A small network was shown many inputs. Here are its activations along a few directions, one row for each input.
Each table varies a few parts of the input and shows all the possible inputs, shuffled.
A made-up example of a description, with smaller parts first: one of 8 places around a ring, together with either a single point or (one of 2 separate values, together with one of 4 places along a line) or one of 11 places along a line.
Shared parts are said once, and a part with two or three values counts as separate values.
In the rows, 128 means zero.

Other details of the inputs shift rows strongly along two fixed directions, in all tables alike. That doesn't count.

Rows:
r1: [141 161 152 201 181 128  56 117 139 225 181 140]
r2: [161 147  78 143 157 149 132 150 149  98 108 135]
r3: [117  99 180 147  96 101  91  97  70 184 180 119]
r4: [156 160  92 127 118 114 120 171 104 106  85 124]
r5: [164 163 143 206 159 114  43 127  88 227 197 153]
r6: [122 130 104  95  67 114 178 132 121  62  93 107]
r7: [128 148 154 179 179 112  48 113 148 227 157 127]
r8: [133 110 186 116 136 106 110 108  81 201 181 140]
r9: [144 163  73 144 104 114 121 136 143 100  90 118]
r10: [105  91 181  61 107 107 162  79 116 157 172 137]
r11: [116  72 135  24 111 138 222 124 124  50  99 121]
r12: [112 127 132  54 104 148 195 141 133  77  89 134]
r13: [ 64  59 214  79  72 134 157  70  90 144 190 122]
r14: [127 166  75 153 116 158 115 142 141 104  92 134]
r15: [134 113 108 113 129 149 176 159 125  56 106 141]
r16: [ 77  66 201  90  91 119 156  82 105 128 155 101]
r17: [132 111 108  79 126 125 163 145 141  69  85 110]
r18: [126 163 161 174 157 116  52 125 151 230 155 131]
r19: [177 169  83 149 184 134 119 170 164 127  94 131]
r20: [ 91  82 189 100 127 137 139  81 109 158 182 133]
r21: [ 84  96 185 128 105 124  97  82 117 184 165 121]
r22: [149 169  97 126 163 140 138 159 154 117  85 129]
r23: [127 128  90  65  80 134 202 127 120  46  99 137]
r24: [152 159  77 162 173 130  99 175 157 113  81 134]
r25: [157 156  78 197 153 142 103 165 141 103 104 136]
r26: [135 112 117  94 145 140 178 163 134  72  93 139]
r27: [ 86  37 204  84 114 131 165  85  93 128 192 145]
r28: [143 132  94 160 136 131 125 163 138  90  90 122]
r29: [160 194  79 149 133 106 108 166 157 128  90 122]
r30: [114  77 192 112 132 126 141  94 111 156 195 131]
r31: [164 162  65 184 153 127  89 156 157 119  87 112]
r32: [154 201  63 175 161 164  91 160 161 133  93 154]
r33: [141 174  90 118 149 152 127 151 158 122  80 145]
r34: [127  99 169 155 133 106  95 106 125 174 171 106]
r35: [141 130  87 159 140 133 119 156 140  93  89 128]
r36: [ 93  89 180 135 121 117 102  82 117 177 165 115]
r37: [ 93  76 190  61 127 128 166  86 118 145 155 127]
r38: [ 53  50 217  52  56 127 181  74  93 122 162 108]
r39: [142 162 145 179 159  88  43 108 143 237 173 132]
r40: [117  93 184 137 150 108 107 122 124 172 165 130]
r41: [143 169  68 180 143 150 105 142 147 111  94 127]
r42: [139 147 104  70 106 120 190 144 135  81  97 131]
r43: [137 163  84 159 131 145 124 147 139  96  97 117]
r44: [123  93 122  71 133 141 191 146 129  65  95 142]
r45: [108  72 148  35  93 125 214 133 121  42  95  98]
r46: [104 133 114  70 100 143 166 139 141  75  72 122]
r47: [128 138  90 110  71 126 177 130 117  60 110 120]
r48: [151 197  71 162 146 160 117 170 157 115  90 146]
r49: [133 110 102 111 104 142 174 140 125  50 107 112]
r50: [147 136 137 219 171 120  40 106 136 215 190 130]
r51: [177 187  59 197 124 130  83 164 101 120 110 132]
r52: [100 101 192 115 137 110 114 100 126 179 158 113]
r53: [138 126 143 220 173 124  47 115 129 206 184 146]
r54: [105  99 191 100  97 108 146  81 101 169 207 138]
r55: [147 170  63 157 104 126 123 134 137  99 109 131]
Each input here is: one of 5 places around a ring, together with either a single point or (one of 2 separate values, together with one of 5 places along a line).
The inputs of r9 and r39 match in every part but the place on the ring of 5. If r16 is changed in the same way as r9 into r39, which row does it become?
Answer: r52
The inputs of r30 and r19 match in every part but the place on the ring of 5. If r23 is changed in the same way as r30 into r19, which row does it become?
Answer: r10
Change only the place on the ring of 5 in r46. List by row number the other rows that result.
Answer: r14, r21, r32, r33
Change only the place on the line of 5 in r30. List by row number the other rows that result.
Answer: r1, r15, r48, r54
Change only the choice among 2 separate values in r43. List by row number the other rows that result.
Answer: r41
Change only the choice among 2 separate values in r15. List by row number the other rows that result.
Answer: r27

Rows:
r56: [138 117 114 102  98 114 173 144  96  69 127 124]
r57: [137 134 102 163 115 115 104 129 116 123 128 118]
r58: [114 166  98 108  86 142 141 132 140  97  82 119]
r59: [125 129 140 115 164 120 126 142 142 142 119 132]
r60: [156 143  94 140 120 124 134 149 106  96 105 122]
r61: [107  90 160 144 138 137 117 101 117 151 171 133]
r62: [ 90  84 163 134  75 120 123 101 100 121 157 107]
r63: [119  90 159 147 145 128 117 101 119 155 173 140]
r64: [120 151 112 102  91 133 150 115 134 113 110 119]
r65: [147 113 130 135 154 145 135 137 123 129 145 145]
r66: [141 106 119  92 136 147 176 147 116  78 130 144]
r67: [131 129 127 138 149 131 113 128 167 135 102 116]
r68: [103  81 152 116  79 116 138 102 100 101 150 110]
r69: [143 132 110  88 153 129 162 162 150  94  94 131]
r70: [129 135 110  98 146 137 150 159 152  88  71 124]
r71: [150 135  95 138 147 157 142 157 130  91 102 143]
r72: [ 86  91 177 107 124 130 139 101 144 143 130 104]
r73: [145 198  80 155 136 123  91 138 150 153 111 134]
r74: [130 154 170 142 142 110  86  99 121 226 181 146]
r75: [145 164  88 207 165 153  83 147 153 129 113 136]
r76: [114  83 153 105  85 115 148 110  87 109 141 122]
r77: [140 159 161 146 146  99  89 114 121 229 187 153]
r78: [103  83 170  86 130 123 155 104 139 127 134 111]
r79: [157 207  87 165 146 125  80 154 147 171 109 141]
The inputs of r68 and r61 match in every part but one. If r60 is changed in the same way as r68 into r61, which row does it become?
Answer: r65
Describe the family of inputs behind these rows.
Answer: one of 4 separate values, together with one of 6 places along a line
Change only the choice among 4 separate values in r62. List by row number the other rows that result.
Answer: r58, r72, r75
A walk changes only the place on the line of 6. It starts at r69 and steps to r59. List the rest of the walk in order.
Answer: r70, r78, r67, r72
Change only the place on the line of 6 in r79. List by row number the other rows that result.
Answer: r58, r64, r73, r74, r77
